Each row below is a small network's average activation on inputs in which a field has the value named, seen along a few directions.
Values that are neighbours, or in one group, have similar rows; names and order tell nothing.
In the rows, zero is written as 500.
Strong random noise was added to every row along 13 fixed directions; ignore it. To show where, here is one row again and again, with new noise each time:
[523 446 420 391 765 475 411 526 239 441 510 606 479 406 523 589 271 591
 602 440 484 366 433 405]
[492 702 531 590 359 614 453 403 524 632 634 317 612 472 529 519 400 679
 522 450 513 551 545 554]
[547 547 668 525 557 631 579 548 399 604 420 559 561 505 406 654 642 293
 543 546 521 578 602 650]
[372 524 382 318 663 631 512 396 569 493 443 515 589 296 563 530 303 682
 433 485 433 355 435 511]
[375 483 614 563 678 434 477 431 415 524 659 421 433 666 529 393 445 618
 379 533 506 416 423 450]
[558 413 342 369 686 422 487 558 418 408 414 567 503 547 355 470 489 454
 526 465 343 479 468 636]
[538 419 382 392 546 550 530 531 593 357 453 394 602 289 346 333 474 499
 548 540 460 530 506 543]
[521 532 482 527 289 444 635 406 654 493 562 504 538 435 528 443 484 608
 423 536 470 624 495 539]
[591 692 380 707 446 356 563 414 328 626 378 500 450 460 537 696 373 454
 298 373 233 853 499 694]
[396 480 625 346 592 415 725 380 399 359 433 486 599 421 572 416 550 516
 400 492 509 549 455 748]
[684 542 468 469 510 599 578 546 477 637 581 770 597 373 404 755 411 555
 405 555 294 526 425 491]
[506 333 450 503 470 346 471 474 636 469 595 585 432 639 502 389 502 557
 392 599 498 437 404 391]
[530 503 403 485 531 480 392 510 429 528 590 470 536 487 526 521 403 581
 412 483 468 495 385 417]
[609 538 639 506 571 605 611 483 343 488 624 411 692 255 555 482 452 405
 601 441 416 603 614 378]
[503 472 345 417 301 450 551 479 658 506 451 676 453 520 593 569 521 519
 511 509 530 530 498 447]


B, 21 values:
b6: [479 440 468 641 576 549 317 443 794 602 477 439 427 656 475 395 455 469
 496 537 377 295 613 360]
b21: [596 481 590 413 368 501 428 354 566 543 465 651 700 361 712 662 400 573
 520 473 526 325 511 525]
b7: [577 356 590 557 495 454 436 504 536 395 609 394 616 364 505 327 507 438
 382 597 523 450 441 341]
b20: [664 471 274 403 349 329 534 593 546 363 635 588 507 423 473 455 426 672
 444 451 313 551 301 394]
b10: [357 560 415 484 501 527 451 430 583 519 321 512 388 443 756 560 415 459
 610 388 550 419 620 316]
b2: [486 465 365 427 543 632 361 494 667 586 469 548 579 505 558 567 492 474
 462 492 426 308 528 401]
b16: [512 617 272 501 582 510 275 522 385 499 312 344 492 416 483 554 339 496
 566 324 378 543 470 595]
b3: [417 571 593 394 443 587 628 521 472 543 489 552 577 588 502 609 686 503
 387 507 555 511 462 722]
b8: [741 284 322 603 308 156 371 517 431 336 475 536 425 464 517 377 408 444
 640 480 579 637 480 386]
b11: [471 590 719 648 621 445 606 638 159 443 565 584 267 514 377 598 504 596
 513 573 650 548 450 559]
b12: [430 488 461 402 482 308 473 448 408 337 465 427 442 653 457 378 459 690
 574 433 598 475 401 778]
b19: [418 593 583 556 513 484 907 446 516 547 548 727 376 487 547 570 531 544
 360 524 308 645 537 530]
b1: [447 618 454 484 699 740 609 481 532 553 347 402 561 272 332 526 391 503
 530 446 288 540 595 673]
b5: [446 339 402 379 710 517 442 460 554 411 385 484 488 485 513 394 419 439
 628 442 448 338 578 465]
b13: [701 520 540 559 330 539 494 614 453 478 551 392 636 327 415 509 575 359
 540 519 535 725 473 465]
b18: [524 635 438 599 689 535 506 520 342 435 484 185 495 385 369 346 396 500
 544 348 296 668 529 574]
b9: [523 447 593 560 290 438 558 546 588 551 595 740 362 704 469 576 587 570
 559 628 654 412 539 412]
b14: [463 384 692 403 666 552 476 459 470 470 489 502 705 374 579 507 525 416
 381 568 542 327 475 502]
b15: [511 530 460 546 539 416 454 562 341 436 448 409 424 489 502 462 490 430
 515 400 484 624 445 444]
b17: [480 364 594 533 585 480 541 519 575 478 526 478 496 612 460 364 689 310
 454 565 494 469 575 458]
b4: [431 474 546 563 347 357 568 567 580 465 428 650 249 626 491 554 626 536
 355 629 666 557 363 513]
B is arranged as a ring.
Name the neighbours of b3, in listed order. -> b19, b17
Name the neighbours of b11, in listed order. -> b21, b7
Name the neighbours of b1, in listed order. -> b12, b5
Name the neighbours of b18, in listed order. -> b13, b15
